These are the activations of a small neural network, seen along a few directions. Each row is one input.
In each table, some parts of the input vary, and every possible input appears once, in random order.
Descriptions start from the smaller parts, as in this example, which fits no table here: one of 4 places along a line, together with either a single point or one of 11 places around a ring or (one of 2 separate values, together with one of 8 places around a ring).
Shared parts are said once, and a part with two or three values counts as separate values.
In the rows, zero is written as 128.

Other details of the inputs vary at random and push rows far along two fixed directions, the same in every table; ignore that.

Rows:
row 1: [125 106 120 123 126 124 144 102 122 119  87 106]
row 2: [134 155 153 135 120 133 125 151 136 135 151 161]
row 3: [139 114 129 153 115 124 125 121 126 159 110 121]
row 4: [143 135 131 136 121 132 111 137 152 131 150 144]
row 5: [128 150 130 115 129 135 106 136 165 135 145 149]
row 6: [144 147 145 120 130 139 134 158 156 133 135 154]
row 7: [130 125 108 109 110 108 125 122 114 141 105 112]
row 8: [115 123 121 141 114 128 105 130 109 148 115  96]
row 9: [124 117 104 125 124 127 119 130 123 160 106 124]
row 10: [112 124 113 128 133 115 113 123 122 146  91 101]
row 11: [121 117 131 146 135 162 156 129 108 130 123 135]
row 12: [138 162 132  82 140 110 114 148 140 127 170 153]
row 13: [124 118 136 103 139 110 143 125 121 153  93 115]
row 14: [147 120 132 128 102 107 125 125 129 132 111 112]
row 15: [135 105 126 135 120 136 124 132 137 153  93 117]
row 16: [135 147 148  91 142 114 125 138 153 127 141 141]
row 17: [151 146 155 117 130 107 127 135 134 129 155 141]
row 18: [122 110 130 116 125 117 150 133 116 153 112 100]
row 19: [127 156 124 110  99 121 116 132 144 124 169 127]
row 20: [113 101 110 140 139 142 141 106 119 145  86 118]
row 21: [150 151 155  93 134 117 117 150 156 119 157 146]
row 22: [141 112 127 149 120 124 146  97 108 107 117 114]
row 23: [111 111 118 132 115 122 117 132 131 155 116 126]
row 24: [124 156 133 122 120 139 138 157 150 142 161 148]
row 25: [135 136 121 146 145 133 112 124 134  83 158 131]
row 26: [120 113 124 141 110 144 118 126 118 164 115 115]
row 27: [109 147 119 122 124 109  92 142 138 121 155 128]
row 28: [122 134 132 121 132 129 146 142 135 161  97 138]
row 29: [122 104 128 137 144 142 166 127 126 140  76 125]
row 30: [122 144 143  95 132 105 119 146 139 126 163 146]
row 31: [111  98 114 130 115 115 142 108 106 120 102 108]
row 32: [110 123 109 139 114 120 115 133 123 147 118  90]
row 33: [115 119 104 137 175 170 165  66 110  28 156 148]
row 34: [129 113 122 136 125 120 112 133 127 136  91  97]
row 35: [115 129 113 136 162 144 122 108 132  80 135 126]
row 36: [132 154 121 111 135 132 132 154 138 139 144 159]
row 37: [130 119 120 162 137 126 124 109 111 109 125 111]
row 38: [111 122  83 149 193 173 141  86 101  24 172 145]
row 39: [110 109 113 179 176 173 141  80  89  29 158 135]
row 40: [121 100 121 140 108 136 142 102  93 130 100  96]
row 41: [133 150 151 103 125 126 117 142 129 134 167 138]
row 42: [138  94 123 132 119 128 145 108 115 117  82 100]
row 43: [122 151 121 125 113 139 110 141 155 141 170 140]
row 44: [148 156 148 137 124 127 134 148 144 138 153 158]
row 45: [113 111 128 131 121 122 149 147 123 157  98 130]
row 46: [125 109 133 153 111 131 117 123 115 157 104 120]
row 47: [153 138 151 110 132 109 126 144 143 123 150 140]
row 48: [132 121 139 136  97 111 121 117 108 136 107 111]
row 49: [139 149 160 113 126 113 114 140 128 125 160 146]
row 50: [149 149 145 130 125 130 133 158 153 132 148 157]
Each input here is: one of 5 places around a ring, together with one of 10 places around a ring.
Q: The inputs of row 5 and row 15 match in every part but the place on the ring of 10. If row 35 is changed in the same way as row 5 into row 15, which row does it become?
A: row 34
Q: The inputs of row 12 and row 16 match in every part but the place on the ring of 10. If row 7 is changed in the same way as row 12 into row 16, which row does it become?
A: row 1
Q: Change only the place on the ring of 5 in row 11. List by row number the other rows that result.
A: row 8, row 26, row 40, row 41
Q: Change only the place on the ring of 10 in row 6. List by row number the other rows that result.
A: row 2, row 11, row 24, row 28, row 29, row 36, row 44, row 45, row 50
Q: A walk changes only the place on the ring of 5. It starts at row 13 and steps to row 33. List the rest of the walk in order.
A: row 10, row 20, row 28

Rows:
row 51: [121 117 130 117 183 128 166  90  99  59 142 162]
row 52: [ 95 129 132 153 171 175 140 127 104 101 162 149]
row 53: [142 222 140  78 104 135 101 192 214 167 192 190]
row 54: [102  94  89 171 133 141 126 109  73 113 121  84]
row 55: [127 173 141  86 181 118 134 118 123  77 193 169]
row 56: [ 92  99 111 110 100 104 133 119  89 162  73  62]
row 57: [113  89  81 177 103 111 111 114 110 175  45  70]
row 58: [115 213 120 104  90 100  45 173 149 159 219 145]
row 59: [169 169 162  88 160 117 120 127 136  67 181 179]
row 60: [118 184 163 110 108 111  84 172 150 202 156 153]
row 61: [127 108 124 143 140 147 151  92 120  41 165 108]
row 62: [114 134 113  89 164 174 109  68 150  35 211 143]
row 63: [147 114 142 136 109 132 173 155 139 158 123 125]
row 64: [136 147 122 101  94 105 125 190 173 213  89 142]
row 65: [116 122  73 171 147 148 104 107 119  82 138 130]
row 66: [120 115 100 150 172 189 196 112 144  73 138 168]
row 67: [151 175 140  74 132  68  89 175 179 159 126 144]
row 68: [133 149 127 128  56  80  74 137 126 199 115 118]
row 69: [107  70  81 155 149 168 118  60  95 103 119  94]
row 70: [123 160 125 157 184 187 116 130 167  57 197 195]
row 71: [164 167 153 125 125 150 159 145 170  96 207 185]
row 72: [133 112 143 113  68  86 139 201 138 246  74  90]
row 73: [129  61 138 121 122  61 152 154  86 194  21  47]
row 74: [112  91 117 134 124 139 158  65  93  77 106 114]
row 75: [117 125 122 128 144 164 186 112 119 102 152 183]
row 76: [113 100  93 135 141 138 137  91 128  78  95 101]
row 77: [112 118 127 102  87 102 154 177 113 247  66 101]
row 78: [107  59 120 151 177 196 143  82 108 114 103 123]
row 79: [160 158 184 118  76 100  76 182 148 224  99 140]
row 80: [145 186 136  86 169 109 108 148 181  79 186 176]
row 81: [ 99 115 108 125 153 153 144  96  98  45 165 108]
row 82: [133 242 144  88  56  74  19 178 185 173 234 182]
row 83: [175 170 176  88 108  60 107 167 166 158 148 134]
row 84: [157 106 163 104 100  49 129 168 128 207  60  72]
row 85: [172 131 170 102 123  84 132 134 129 147 101 121]
row 86: [114 126 123 172 174 183 137 120 147  86 141 160]
row 87: [118  73 144 169 118 136 155 110  90 177  45 115]
row 88: [157 213 146 117  66  83  37 185 183 159 231 143]
row 89: [155  93 142 127  99 131 173 138 107 186  52 125]
row 90: [150 109 124 172 104 131 120  95 101 120 113 106]
row 91: [120 114 126 115 195 135 162 115  92  54 154 129]
row 92: [109 129  76 178 161 175 116  85 115  62 148 127]
row 93: [107 155 124 108 133 140 122  90 131  46 196 163]
row 94: [114 139 129 159 162 181 124 128 147 114 130 150]
row 95: [129 140 125 130  44  57  54 192 132 238 107  68]
row 96: [132  97 153 177 136 149 146 135 120 135 117 114]
row 97: [130 194 149  77  79  85  61 180 178 124 217 128]
row 98: [105  49 131 191 146 153 163 129  80 143  63  80]
row 99: [106  92 117 119 188 128 177 104  71  89 104 111]
row 100: [129 128  96 142  63  69  62 163 140 239  51  75]
row 101: [103  65  91 150 132 134 159  80 107 105  39  65]
row 102: [107  67  89 138 122 117 141 101 106 128  30  66]
row 103: [113 166 107 112 152 161 112  97 157  38 182 142]
row 104: [163 218 170  59  64  86  47 163 183 136 198 158]
row 105: [143 160 147  97 171 126 141 105 131  49 196 192]
row 106: [156 126 136 149  41  61  82 155 130 232  77  70]
row 107: [153 113 174 154  76  93 117 166 138 232  62  94]
row 108: [159 237 170  57  67  98  88 199 207 187 226 220]
row 109: [134 106 115 111 167  98 139 132 126 122  72 118]
row 110: [102  75 138 168 125 135 154 113  87 178  47 114]
row 111: [134 144 124 101 174 124 133 125 142  94 120 137]
row 112: [137  71 104 182 115 138 136  79  62 123  61  89]
row 113: [ 96 103 109 123 135 131 152  78  84 106 102  91]
row 114: [104 139  95 155 144 147 118  90  91  91 170 132]
row 115: [118  61  91 160 150 161 206 114 113 143  36 115]
row 116: [137 136 130  72 193 147 118  96 148  62 196 163]
row 117: [164 133 151 132 123 155 173 128 140 119 144 163]
row 118: [108 156 143 147 175 182 122 140 129  67 218 171]
row 119: [152 161 148 117 131 153 124  89 147  28 209 156]
row 120: [110  82 108 184 179 178 152 114 114  99  86 135]
row 121: [110 124 112 130 169 178 198 103 102  93 157 167]
row 122: [108  67 112 142 132 147 199 135  83 168  62  92]
row 123: [123  82 109 102 142 171 166 112 131 155 106 133]
row 124: [151 121 154 108  41  54 103 150 144 214  65  61]
row 125: [147 115 160 179 162 184 155  98 117  73 147 158]
Q: What is each input in this table made of?
A: one of 5 places around a ring, together with either a single point or one of 4 places along a line or one of 10 places around a ring
Q: The inputs of row 122 and row 118 match in every part but the place on the ring of 5. If row 53 is changed in the same way as row 122 into row 118, which row does it become?
A: row 94
Q: The inputs of row 62 and row 78 match in every part but the place on the ring of 5. If row 102 is changed in the same way as row 62 into row 78, which row does it become?
A: row 120
Q: Change only the place on the ring of 10 in row 106. List by row number the other rows that result.
A: row 54, row 58, row 68, row 82, row 88, row 90, row 95, row 112, row 114
Q: A walk changes only the place on the ring of 10. It starts at row 84 and steps to row 83. List the rest of the walk in order.
A: row 85, row 59, row 105, row 51, row 55, row 99, row 91, row 73
Q: Change only the place on the ring of 5 in row 67. List by row number the other rows that result.
A: row 70, row 76, row 100, row 115

Rows:
row 126: [112  55  99 151 160 150 190  79  78  98  71  94]
row 127: [129 151 145 121  94 104  99 144 141 150 140 129]
row 128: [134 151 146 115  91  89  78 165 141 184 133 116]
row 129: [122 148 118 134 129 134 106 136 137 134 141 135]
row 130: [128 115 123 144 119 130 132 115 114 123 134 118]
row 131: [135 142 149 101 142 136 147 143 142 141 140 163]
row 132: [125 182 127 123 145 157  92 136 165  77 219 175]
row 133: [135 153 140 110  81  87  87 161 140 186 133 121]
row 134: [116  77 115 135 144 129 162 102 100 129  72  92]
row 135: [120 152 114 145 169 179 124 105 147  42 212 174]
row 136: [135 169 142  77  87  86  92 168 162 184 138 124]
row 137: [144 142 131 118 119 116 118 129 142 121 149 136]
row 138: [111 122 104 153 149 155 137 108 115  96 136 134]
row 139: [111  79 100 159 131 138 149 109  97 144  70 100]
row 140: [133 154 138 121 182 170 167 131 147  48 205 190]
row 141: [126 139 126 118  77 102  95 158 146 207  96 103]
row 142: [133 117 145 140 139 152 155 123 116 130 127 149]
row 143: [129 142 137 120  80  84  95 155 126 199 102 101]
row 144: [129 139 128 118  79 104  94 162 145 205  93 106]
row 145: [125 128 116 136 110 127 116 135 136 155 124 123]
row 146: [121 137 121 135 133 134 103 140 139 132 142 134]
row 147: [111  64 105 178 157 154 171  78  65  97  74  89]
row 148: [140 181 131 118 164 149 112 118 151  43 222 180]
row 149: [125 138 125 103 131 115 125 134 133 126 142 136]
row 150: [113 119 117 146 127 141 129 120 129 123 115 128]
row 151: [125 155 132  96 116  99 111 149 140 154 132 127]
row 152: [148 136 145 131 147 140 156 139 141 102 148 157]
row 153: [133 117 129 133 141 130 131 112 122 103 120 119]
row 154: [126 132 135 100 114  99 113 146 135 169 103 105]
row 155: [145 137 148 122 150 148 151 125 137 110 146 169]
row 156: [107  51 104 154 175 148 180  85  73  96  63  91]
row 157: [135 131 138 120 114 107 120 128 136 133 111 124]
row 158: [134 115 121 130 136 124 137 113 117 108 122 127]
row 159: [119  85 116 155 118 135 150 101  91 131  85  89]
row 160: [135 149 146 118 115 133 122 161 154 183 128 158]
row 161: [130  78 121 148 136 127 154  97 103 124  70  92]
row 162: [137 121 146 143 122 130 151 149 125 149 117 130]
row 163: [135 157 141  83  93  92  99 164 152 181 124 120]
row 164: [134 130 137 123  84 104 106 145 125 179 104 101]
row 165: [128 120 118 139 151 137 144 102 112  84 131 131]
row 166: [120 115 124 151 146 151 134 103 108  84 145 123]
row 167: [130 128 135 133 108 116 112 129 128 146 128 113]
row 168: [139 155 126 126 163 166 133 103 140  28 207 172]
row 169: [126 138 131 102 116  96 114 146 130 171 101 109]
row 170: [133 143 137 137 132 144 140 159 151 143 142 154]
row 171: [117 118 127 116 136 123 142 118 124 114 115 126]
row 172: [124  60 108 157 139 140 175  82  82 113  53  82]
row 173: [143 177 140 110 152 134  95 135 160  67 217 175]
Q: What is each input in this table made of?
A: one of 4 places along a line, together with either one of 2 separate values or one of 10 places around a ring
Q: The inputs of row 167 and row 161 match in every part but the place on the line of 4. If row 143 is changed in the same way as row 167 into row 161, which row does it become?
A: row 165
Q: Change only the choice among 2 separate values in row 160. List by row number the other rows that result.
A: row 170
Q: A walk changes only the place on the line of 4. It starts at row 141 and steps to row 159. List the rest of the walk in order.
A: row 172, row 136
Q: Change only the place on the ring of 10 in row 136. List by row number the other rows that result.
A: row 126, row 134, row 149, row 151, row 154, row 156, row 163, row 169, row 171
